These are the activations of a small neural network, seen along a few directions. Each row is one input.
Each table varies a few parts of the input and shows all the possible inputs, shuffled.
A made-up example of a description, with smaller parts first: one of 4 places along a line, together with either a single point or one of 11 places around a ring or (one of 3 separate values, together with one of 8 places around a ring).
Shared parts are said once, and a part with two or three values counts as separate values.
(in the rows, 128 means zero)

A family of inputs:
R1: [131 122 136 126 136 111 120 158 107 143 159 118]
R2: [139 129 137 140 174 124 123 133 132 139 144 133]
R3: [126 117 149 114 174 112 117 118 145 131 141 133]
R4: [122 117 143 126 123 101 118 146 127 147 172 128]
R5: [145 115 132 149 163 117 139 121 123 126 124 135]
R6: [130 109 105 142 118 107 116 130  98 117 142 113]
R7: [124 107 111 122 135 124 146 153 129 133 113 143]
R8: [134 100  97 118 124 128 132 138 134 127 112 138]
R9: [124 206 128 128  25 208 132  83 148  88  46 113]
R10: [124 109 128 130 130 113 123 136  97 144 148 120]
R11: [118 106 106 113 138 130 143 141 129 142 126 145]
R12: [113 110 126 115 132 126 135 155 155 141 136 154]
R13: [127 112 121 111 142 138 130 164 137 144 125 139]
R14: [138 119 128 141 167 118 132 113 122 139 132 137]
R15: [132 131 140 141 163 109 128 124 148 141 152 144]
R16: [144 119 113 148 157 112 128 109 127 116 126 130]
R17: [134 108 128 137 126 107 131 144  98 134 146 120]
R18: [100 111 126  88 146 122 127 151 150 135 138 145]
R19: [116 115 146  97 136 100 115 141 124 141 165 111]
R20: [123 209 141 149  21 188 124  78 115  81  79  88]
R21: [144 215 146 152  58 192 129  53 144  78  61 102]
Describe the family of inputs behind these rows.
Answer: one of 3 separate values, together with either a single point or one of 6 places along a line
Which other rows agree with R17 in the choice among 3 separate values? List them by row number.
Answer: R1, R4, R6, R10, R19, R20
Which other rows agree with R3 in the choice among 3 separate values? List them by row number.
Answer: R2, R5, R14, R15, R16, R21

A family of inputs:
R22: [147  94 151 134 192  96 103 137 106 119 138 126]
R23: [120 106  90 138  61 168 159 121 123 103  75 145]
R24: [118 147  95 110  77 160 150 137 139 111  69 129]
R25: [141  82 110 104 168  69  96 100 115 135 166 124]
R26: [109 115 137 117  90  89 116 187  48 160 208 114]
R27: [ 90 109 105  79 163 128 134 182 155 147 144 139]
R28: [103 166 116  90  88 182 133 132 156 119  96 127]
R29: [121  48  87 127 131 118 161 179 124 139 123 146]
R30: [105 158 161  78  72 173 129 125 170 124 112 126]
R31: [152 161 147 153 135 165 122  76 116 116  80 109]
R32: [ 99  84  82 104 152 126 145 179 128 132 135 159]
R33: [143 147 111 117 102 112 109  62 132  95 114  80]
R34: [154 128 134 171 188 105 136 149 156 159 167 145]
R35: [104 171 146 133  22 142 112 139  53 122 161  99]
R36: [149 177 148 161 133 151 145  87 131 129  82 121]
R37: [150 182 140 184 116 150 148  95 160 128 116 128]
R38: [133 106 132 149 158  71 101 127 140 130 176 156]
R39: [105  91 154  64 142 124 120 175 161 155 164 145]
R40: [136 169 130 162  90 119 114  86 156  98 128 122]
R41: [134 115 147 154 202 100 140 128 121 160 132 151]
R42: [148  98 140 143 208 125 119 119 102 150 139 132]
R43: [152 163 151 143 125 141 123  92 122  83  91  93]
Describe the family of inputs behind these rows.
Answer: one of 2 separate values, together with either a single point or one of 4 places along a line or one of 6 places around a ring
The inputs of R22 and R43 match in every part but the choice among 2 separate values. If R39 is changed in the same way as R22 into R43, which row does it become?
Answer: R30
Change only the place on the line of 4 in R30. List by row number the other rows that result.
Answer: R23, R24, R28

A family of inputs:
R44: [100 146 134 127 115 113 135 146 122 142 179 115]
R45: [114 118 117 104 140 150 140 140 153 155 134 155]
R46: [130 144 164 113 149  97  99 119 126 123 159 106]
R47: [160 105 108 142 161  92 132 102 130 106 130 118]
R48: [125 101 125 118 100 127 146 169 118 142 138 143]
R49: [115 129 131 144 115 129 107 164 101 141 165 129]
R50: [127 113 131 145 148 110 114 118  75 135 144 117]
R51: [117  88  84  99 102 118 132 147 121 118 135 122]
R52: [136 104 112 126 176 123 137 121 121 147  98 145]
R53: [ 95 129 146  75 121 122 126 160 147 110 157 131]
R54: [110 106 111  99 118 123 145 167 102 138 127 127]
R55: [100 107 127 126 122 104 127 148  88 143 143 104]
R56: [120 124 122 116 114 137 136 182 127 138 153 144]
R57: [151 183 133 146  75 202 133  62 155  96  49 122]
R58: [131 128 129 125 165 138 141 109 148 148 138 169]
R59: [126 115 117 125 144 144 136 175 155 144 121 149]
R60: [134 124 141 172 174 133 120 123 127 132 144 134]
R61: [127  98 125 124 132 128 149 159 142 144 110 160]
R62: [138 109 148 164 131 102 118 126 101 143 145 121]
R63: [152 124 121 143 181 106 131 117 103 127 121 126]
R64: [142  99  88 129 165 107 130 120 151 113 102 135]
R65: [147 104 110 144 135  91 108 115 111 118 145  95]
R66: [111 118 144  81 146 136 126 143 167 121 132 145]
R67: [143 131 124 146 170 127 137 146 150 140 117 156]
R68: [131 140 141 150 176 125 140 108 143 132 162 125]
R69: [149 110 145 165 161 116 135 114 123 131 134 133]
R70: [126  87  82 106 136 122 132 147 141 115 105 144]
R71: [119 114 139 141 102  96 133 154 106 144 151 119]
R72: [140 198 139 162  54 176  99  61 117 101  79  80]
R73: [126 106 103 103 151 132 144 158 120 140 104 149]
R74: [148  98 131 147 156 129 147 127 140 139 114 154]
R75: [103 133 167  96 116  95 112 141 129 125 162 115]
R76: [147 144 140 139 141 117 120 120 116 151 173 112]
R77: [110 189 125 117  23 196 140 104 134  86  79 107]
R78: [155 205 139 159  80 181 123  51 138  88  66  98]
R79: [118 143 143 171 147 102 115 141 110 138 154 126]
R80: [139 187 125 119  48 199 144  92 155  99  52 128]
R81: [126 105 100 116 105  87 117 135 102 124 149 114]
R82: [ 99 123 119  97 111 135 134 148 137 159 154 136]
R83: [128 206 138 139  19 169 125  90 110  93  88 100]
R84: [135 127 159 116 179 115  94  99 149 121 142 122]
R85: [127 118 152 101 172 126 116 110 168 126 124 146]
The inputs of R65 and R51 match in every part but one. If R62 is changed in the same way as R65 into R51, which row does it become?
Answer: R48
Describe the family of inputs behind these rows.
Answer: one of 6 places around a ring, together with either a single point or one of 6 places along a line
Start at R44 and move only the place on the ring of 6, one step at a time. The first step leads to R76. Which rows follow, in order?
Answer: R68, R58, R45, R82
